Small tables with named rows and columns. After each table, cells are looked up by row and column.

Zisi.csv
,Bak,Duf,Kitulur,Foligas,Tof,Dof,Gapogub,Zurado,Lozazud,Zal
Zivu,-12.518,-58.790,15.125,50.612,-28.545,9.492,36.640,-16.571,20.893,20.497
Dekove,-26.390,-25.772,22.466,40.058,-18.343,40.072,32.533,-33.143,46.690,36.458
Gov,50.907,-30.342,52.502,11.426,-39.606,39.190,5.947,-53.145,15.454,-3.998
Fud,18.159,-15.359,43.220,-27.620,-24.366,32.125,-21.474,-67.197,42.413,-0.943

Zal of Zivu: 20.497
Duf of Gov: -30.342
Kitulur of Fud: 43.220
Duf of Zivu: -58.790
Lozazud of Fud: 42.413
Duf of Dekove: -25.772
Bak of Dekove: -26.390
Dof of Zivu: 9.492
Lozazud of Zivu: 20.893
Which row has the largest Kitulur? Gov

Table Kip
,Fisi,Fek,Rarupa,Meda,Zak,Guguka,Tuvi,Mor,Zufid
Fam,478,446,282,301,785,432,691,506,361
Ditu,486,744,568,509,288,982,212,326,476
Par,600,658,262,562,724,563,358,686,374
Kugo,519,647,606,589,265,713,444,829,575
Vit,681,474,393,432,876,254,631,319,382
Mova,629,381,586,740,636,230,576,534,575
Vek,400,652,228,317,551,754,386,611,346
Buv,337,262,232,488,845,158,784,646,477
Rere,440,489,439,909,512,631,51,511,418

What is the Guguka of Rere in Kip? 631
What is the Mor of Kugo in Kip? 829
What is the Zak of Buv in Kip? 845
What is the Fisi of Kugo in Kip? 519
What is the Fek of Fam in Kip? 446
What is the Fek of Vek in Kip? 652
What is the Fisi of Fam in Kip? 478
What is the Meda of Vit in Kip? 432
What is the Rarupa of Vek in Kip? 228
What is the Guguka of Vek in Kip? 754
What is the Mor of Mova in Kip? 534

Pababo =
	Zevema	Zabirez	Pugo	Kodepal	Ridusez
Dubu	2.1	-0.6	-2.4	-3.2	-5.0
Vud	-3.2	3.3	0.3	2.9	1.2
Gitiva	0.5	-0.3	1.2	1.5	1.2
Bem	-0.8	1.2	0.7	1.6	1.8
Pon	-6.9	6.0	3.1	7.9	9.8

Vud, Pugo => 0.3
Pon, Kodepal => 7.9
Gitiva, Ridusez => 1.2
Bem, Zabirez => 1.2
Bem, Pugo => 0.7
Vud, Ridusez => 1.2
Dubu, Pugo => -2.4
Bem, Ridusez => 1.8
Pon, Zabirez => 6.0
Which row has the largest Zevema? Dubu

Fek.tsv
	Lelafo	Serubo	Fuvotu	Mik	Mibidil	Nov	Fab
Falav	77	119	127	139	117	171	114
Robitat	176	135	141	156	157	132	109
Vilitat	173	122	136	95	143	142	65
Ripobu	117	169	74	106	139	154	196
Mim	116	140	130	100	119	135	37
Silim	131	138	115	148	130	129	146

What is the Fab of Mim in Fek?
37
What is the Nov of Ripobu in Fek?
154
What is the Fuvotu of Mim in Fek?
130
What is the Lelafo of Vilitat in Fek?
173
What is the Serubo of Silim in Fek?
138
What is the Mik of Silim in Fek?
148
What is the Mik of Mim in Fek?
100
What is the Lelafo of Mim in Fek?
116
What is the Mik of Falav in Fek?
139
What is the Mibidil of Mim in Fek?
119

Tuma
        Tel  Sed  Sazo  Fuliro  Difolus  Tof  Luzuv  Vosa  Nat
Tanov   -35   35    -4      16      -26  -19     19   -69   -3
Migela    3   45   -18     -30      -51  -30      0   -70    2
Dused   -25   13   -15     -33       -6   16     28   -56    3
Lusa    -41   32    -2      22      -20  -14     23   -67   -5
Por      21   38   -27     -71      -49  -18     -1   -64    6
Lifu    -39   31    -4      14      -19  -10     23   -66   -3
Veb     -16   53    -5      13      -52  -42      3   -76   -3
Kir     -39   42     1      33      -33  -28     16   -73   -6
Deteb   -12   41   -13     -15      -39  -23      8   -69    1
Muf     -54   32     4      43      -14  -14     27   -70   -7

What is the Tof of Por in Tuma?
-18
What is the Luzuv of Lusa in Tuma?
23
What is the Tel of Deteb in Tuma?
-12
What is the Tel of Veb in Tuma?
-16
What is the Vosa of Muf in Tuma?
-70
What is the Nat of Dused in Tuma?
3
What is the Sed of Lifu in Tuma?
31
What is the Vosa of Migela in Tuma?
-70
What is the Tof of Lifu in Tuma?
-10

Table Nezoz
|  | Butabu | Sanik | Mabore | Zer | Dolat | Gora | Zul | Sib | Sar | Nago |
|---|---|---|---|---|---|---|---|---|---|---|
| Zedi | 9.02 | -62.77 | -67.47 | -40.31 | -9.99 | -48.07 | -22.19 | -54.21 | -34.12 | -18.42 |
| Tas | -13.05 | -5.15 | -40.68 | -20.22 | 50.76 | 7.82 | -5.20 | -6.72 | 31.18 | -55.05 |
| Mib | -20.82 | 4.20 | -15.42 | -95.22 | -39.40 | -49.91 | -54.17 | 31.55 | 12.55 | -30.66 |
| Bagu | -61.00 | -75.14 | -81.75 | 26.46 | -60.51 | -89.12 | -35.40 | -18.89 | -44.04 | -1.12 |
| Zalerer | 13.60 | 23.89 | -35.95 | 6.30 | -56.53 | -82.52 | -34.84 | -66.95 | -22.46 | 19.84 |
| Vupilus | -25.84 | -80.26 | -52.13 | -7.35 | -95.32 | 10.13 | 42.81 | -2.18 | -6.21 | 13.76 |
| Miva | -73.82 | -65.66 | -11.34 | -50.00 | -38.18 | -20.46 | -17.67 | 54.56 | -33.32 | -56.50 |

Zul of Bagu: -35.40
Sar of Vupilus: -6.21
Dolat of Bagu: -60.51
Mabore of Miva: -11.34
Sar of Tas: 31.18
Zer of Bagu: 26.46
Mabore of Tas: -40.68
Butabu of Mib: -20.82
Butabu of Tas: -13.05
Butabu of Miva: -73.82
Mabore of Vupilus: -52.13
Butabu of Vupilus: -25.84

